Look-ups in named tables: a row name and a column name give one cell, copied from the table.

Dob =
fields: Kimobar, Retug, Rom
Nerimav: [53861, 75799, 64666]
Zol: [42919, 39515, 41871]
Giginor: [39142, 64125, 82359]
Zudu: [62894, 74579, 79674]
Pef: [52966, 71819, 24340]
Selafe: [83084, 70949, 36821]
Kinarud: [40210, 57571, 59557]
Rokev: [57441, 62111, 45217]
Dem: [53270, 69419, 64781]
Vuz: [74185, 43465, 30047]
Pitek: [64391, 85453, 51284]
Meseb: [91737, 51335, 72416]

Nerimav, Retug -> 75799
Rokev, Retug -> 62111
Kinarud, Retug -> 57571
Rokev, Rom -> 45217
Giginor, Rom -> 82359
Zol, Retug -> 39515
Vuz, Rom -> 30047
Giginor, Kimobar -> 39142
Zudu, Rom -> 79674
Dem, Retug -> 69419
Meseb, Kimobar -> 91737
Kinarud, Rom -> 59557
Nerimav, Kimobar -> 53861

Kam:
	Dag	Disamos
Sem	186	20
Bebe	155	60
Pavo	138	192
Dipe	92	104
Pego	88	162
Duvan	154	81
Pobep	133	101
Rifosu	133	108
Solam	103	129
Zikig	103	161
Tumuma	109	201
Mok	207	108
Gup	158	128
Mitu	195	124

What is the Dag of Mitu in Kam? 195
What is the Dag of Dipe in Kam? 92
What is the Disamos of Pego in Kam? 162
What is the Disamos of Solam in Kam? 129
What is the Disamos of Bebe in Kam? 60
What is the Disamos of Pobep in Kam? 101
What is the Dag of Sem in Kam? 186
Row with the largest Disamos: Tumuma

Table Fusim
         Vodom  Fevul  Bonuv    Zif
Gel       2690  -3739   8246  -5383
Vas      -1439   4760  -5465   5997
Lol       3213  -3173   9078  -3376
Gukan     3168  -1813   8175   -749
Ramutif   1250   1208    690   3948

Gel, Zif -> -5383
Lol, Zif -> -3376
Vas, Vodom -> -1439
Gel, Vodom -> 2690
Lol, Bonuv -> 9078
Gukan, Fevul -> -1813
Gukan, Bonuv -> 8175
Vas, Fevul -> 4760
Gel, Fevul -> -3739
Vas, Bonuv -> -5465
Ramutif, Bonuv -> 690
Gukan, Vodom -> 3168
Lol, Vodom -> 3213
Ramutif, Vodom -> 1250
Lol, Fevul -> -3173
Ramutif, Fevul -> 1208
Ramutif, Zif -> 3948
Gel, Bonuv -> 8246
Gukan, Zif -> -749
Vas, Zif -> 5997

Table Sogufif
fields: Zeduv, Zun, Zodu, Dimari, Pesike
Los: [38.841, 53.062, 16.066, 62.215, 22.327]
Bibe: [79.899, 57.532, 80.002, 32.061, 90.771]
Muku: [82.339, 17.609, 31.746, 35.711, 41.706]
Mab: [50.478, 57.114, 42.687, 61.760, 38.966]
Sil: [94.079, 31.318, 38.356, 61.760, 41.706]
Vogu: [33.062, 53.062, 42.687, 61.760, 41.706]
Desek: [62.423, 31.612, 42.687, 61.760, 42.056]
Tuparof: [62.423, 54.312, 47.694, 61.760, 91.879]

Pesike of Tuparof = 91.879
Pesike of Vogu = 41.706
Zeduv of Desek = 62.423
Dimari of Muku = 35.711
Zun of Vogu = 53.062
Zodu of Los = 16.066
Dimari of Sil = 61.760
Pesike of Bibe = 90.771
Zodu of Vogu = 42.687
Zun of Bibe = 57.532
Zun of Tuparof = 54.312
Zodu of Sil = 38.356
Zodu of Bibe = 80.002
Zeduv of Vogu = 33.062
Zeduv of Sil = 94.079
Zeduv of Muku = 82.339
Zeduv of Los = 38.841
Zodu of Tuparof = 47.694
Row with the largest Zodu: Bibe

Buk =
,Ratafa,Doz
Bevako,189,213
Riku,194,226
Matabi,87,207
Bil,24,172
Pefopan,191,218
Dupofa,44,176
Nov,70,27
Rog,188,219
Gor,193,224
Vigosa,53,179
Zovaga,75,171
Tomigod,54,194
Guz,38,195
Noraf,42,197

What is the Ratafa of Dupofa in Buk?
44
What is the Doz of Bevako in Buk?
213
What is the Ratafa of Noraf in Buk?
42
What is the Doz of Zovaga in Buk?
171
What is the Doz of Vigosa in Buk?
179
What is the Doz of Pefopan in Buk?
218
What is the Doz of Guz in Buk?
195
What is the Ratafa of Matabi in Buk?
87
What is the Ratafa of Bevako in Buk?
189
What is the Doz of Matabi in Buk?
207
Which row has the largest Ratafa? Riku

Table Zak
cols = San, Mub, Mokav, Fesad, Latuke, Taput, Tis, Bamu, Rane, Fur
Soniku: [110, 78, 168, 68, 130, 199, 112, 100, 109, 113]
Zipile: [124, 96, 147, 57, 157, 144, 186, 107, 127, 158]
Nogin: [142, 101, 177, 109, 122, 210, 143, 112, 123, 176]
Kibolor: [109, 142, 150, 194, 118, 187, 139, 158, 101, 162]
Tik: [105, 108, 157, 103, 145, 134, 136, 174, 58, 140]
Nak: [99, 141, 120, 66, 163, 151, 189, 108, 132, 141]
Tuk: [163, 106, 157, 85, 143, 175, 198, 111, 157, 196]
Paz: [109, 136, 120, 117, 137, 182, 183, 80, 164, 113]
Mik: [107, 91, 188, 101, 128, 179, 91, 138, 73, 117]
Lik: [93, 122, 118, 71, 156, 113, 118, 111, 115, 72]
Ril: [113, 120, 157, 102, 153, 128, 119, 198, 60, 164]

What is the Fur of Zipile in Zak?
158
What is the Tis of Soniku in Zak?
112
What is the Rane of Lik in Zak?
115
What is the Fesad of Mik in Zak?
101
What is the Mokav of Kibolor in Zak?
150
What is the Mokav of Tuk in Zak?
157
What is the Bamu of Paz in Zak?
80
What is the Latuke of Nogin in Zak?
122
What is the Taput of Zipile in Zak?
144
What is the Latuke of Zipile in Zak?
157
What is the San of Paz in Zak?
109
What is the Mokav of Lik in Zak?
118
What is the Mub of Nogin in Zak?
101
Row with the largest San: Tuk

Table Kis
,Delodi,Rizukop,Zet
Bop,20,56,16
Guvuzel,204,110,104
Sekabod,154,143,181

Zet of Bop: 16
Delodi of Guvuzel: 204
Delodi of Sekabod: 154
Rizukop of Guvuzel: 110
Zet of Sekabod: 181
Zet of Guvuzel: 104
Delodi of Bop: 20
Rizukop of Sekabod: 143
Rizukop of Bop: 56
Row with the largest Delodi: Guvuzel

Nabiga =
	Sesavu	Gek	Pidifo	Figege	Kosovu	Vip	Rusipas	Roku
Fozem	0.6	0.6	0.4	0.6	0.5	0.5	0.7	0.4
Sigum	0.4	0.9	0.3	0.6	0.3	0.6	0.5	0.4
Kage	0.5	0.8	0.5	0.6	0.4	0.5	0.5	0.4
Vulife	0.5	0.6	0.4	0.7	0.4	0.6	0.4	0.5
Kav	0.5	0.8	0.2	0.5	0.4	0.7	0.3	0.4
Bikuni	0.6	0.6	0.4	0.6	0.5	0.7	0.4	0.5
Baf	0.5	0.7	0.4	0.6	0.4	0.6	0.4	0.5
Lariro	0.5	0.6	0.4	0.7	0.5	0.6	0.5	0.5
Gudene	0.6	0.6	0.4	0.6	0.5	0.6	0.6	0.5
Sararu	0.5	0.6	0.4	0.6	0.5	0.6	0.3	0.5
Gon	0.6	0.7	0.5	0.6	0.5	0.5	0.5	0.5

Gek of Fozem is 0.6
Figege of Vulife is 0.7
Gek of Vulife is 0.6
Vip of Bikuni is 0.7
Sesavu of Baf is 0.5
Figege of Sararu is 0.6
Vip of Gon is 0.5
Gek of Gudene is 0.6
Figege of Gudene is 0.6
Vip of Kav is 0.7

Bafe
         Nupiro  Sibuf  Tulufu  Karu  Menel  Kunolad  Ziz  Zetaz
Nub         118    199     126    90    128       58  151    157
Zasonik     108    214     126    69    128       40  150    154
Ludulok     170    152     108   158    150      128  148    145

Nub, Sibuf => 199
Nub, Nupiro => 118
Ludulok, Kunolad => 128
Zasonik, Sibuf => 214
Zasonik, Zetaz => 154
Ludulok, Ziz => 148
Zasonik, Ziz => 150
Ludulok, Nupiro => 170
Nub, Tulufu => 126
Nub, Kunolad => 58
Zasonik, Tulufu => 126
Ludulok, Zetaz => 145
Zasonik, Nupiro => 108
Ludulok, Tulufu => 108
Zasonik, Kunolad => 40
Nub, Ziz => 151

Kubot:
,Ziribas,Kema,Mafe,Damupan,Zar,Ragak,Biz
Sesafuz,72,38,72,237,160,237,216
Lak,107,68,72,186,68,233,29
Tum,192,225,134,55,232,85,27
Fazitiz,108,216,208,55,231,51,53
Duf,85,78,151,74,77,27,142
Rovora,201,226,177,163,225,28,116

What is the Damupan of Duf in Kubot? 74
What is the Zar of Duf in Kubot? 77
What is the Biz of Fazitiz in Kubot? 53
What is the Kema of Lak in Kubot? 68
What is the Biz of Rovora in Kubot? 116
What is the Zar of Fazitiz in Kubot? 231
What is the Mafe of Duf in Kubot? 151
What is the Damupan of Rovora in Kubot? 163
What is the Damupan of Tum in Kubot? 55
What is the Mafe of Rovora in Kubot? 177

Tet =
,Vekibev,Miv,Vud,Kavo,Visepeg,Vutezof,Zal,Mis
Bif,18.312,77.060,47.805,18.890,18.938,95.253,60.300,23.903
Rok,61.682,51.480,57.092,13.524,42.320,31.071,25.388,18.874
Demod,27.486,37.208,79.501,79.470,39.866,25.395,49.401,40.913
Bugaz,59.358,73.379,51.969,51.075,25.270,33.681,15.350,22.826
Pesit,31.561,82.492,10.797,27.609,19.489,27.471,47.146,65.388
Fitu,75.397,47.790,94.545,94.120,63.898,68.352,78.424,62.520
Mil,81.724,34.550,92.234,82.133,96.596,59.904,59.105,34.764
Dek,40.332,89.270,28.597,7.279,30.912,59.675,48.763,31.584

Mil, Vekibev -> 81.724
Dek, Visepeg -> 30.912
Pesit, Kavo -> 27.609
Bif, Miv -> 77.060
Pesit, Vutezof -> 27.471
Rok, Kavo -> 13.524
Rok, Vekibev -> 61.682
Fitu, Vutezof -> 68.352
Mil, Miv -> 34.550
Bugaz, Miv -> 73.379
Pesit, Zal -> 47.146
Mil, Mis -> 34.764
Rok, Vutezof -> 31.071
Bugaz, Mis -> 22.826
Mil, Kavo -> 82.133
Fitu, Zal -> 78.424
Bugaz, Vutezof -> 33.681
Fitu, Vekibev -> 75.397
Which row has the largest Vekibev? Mil

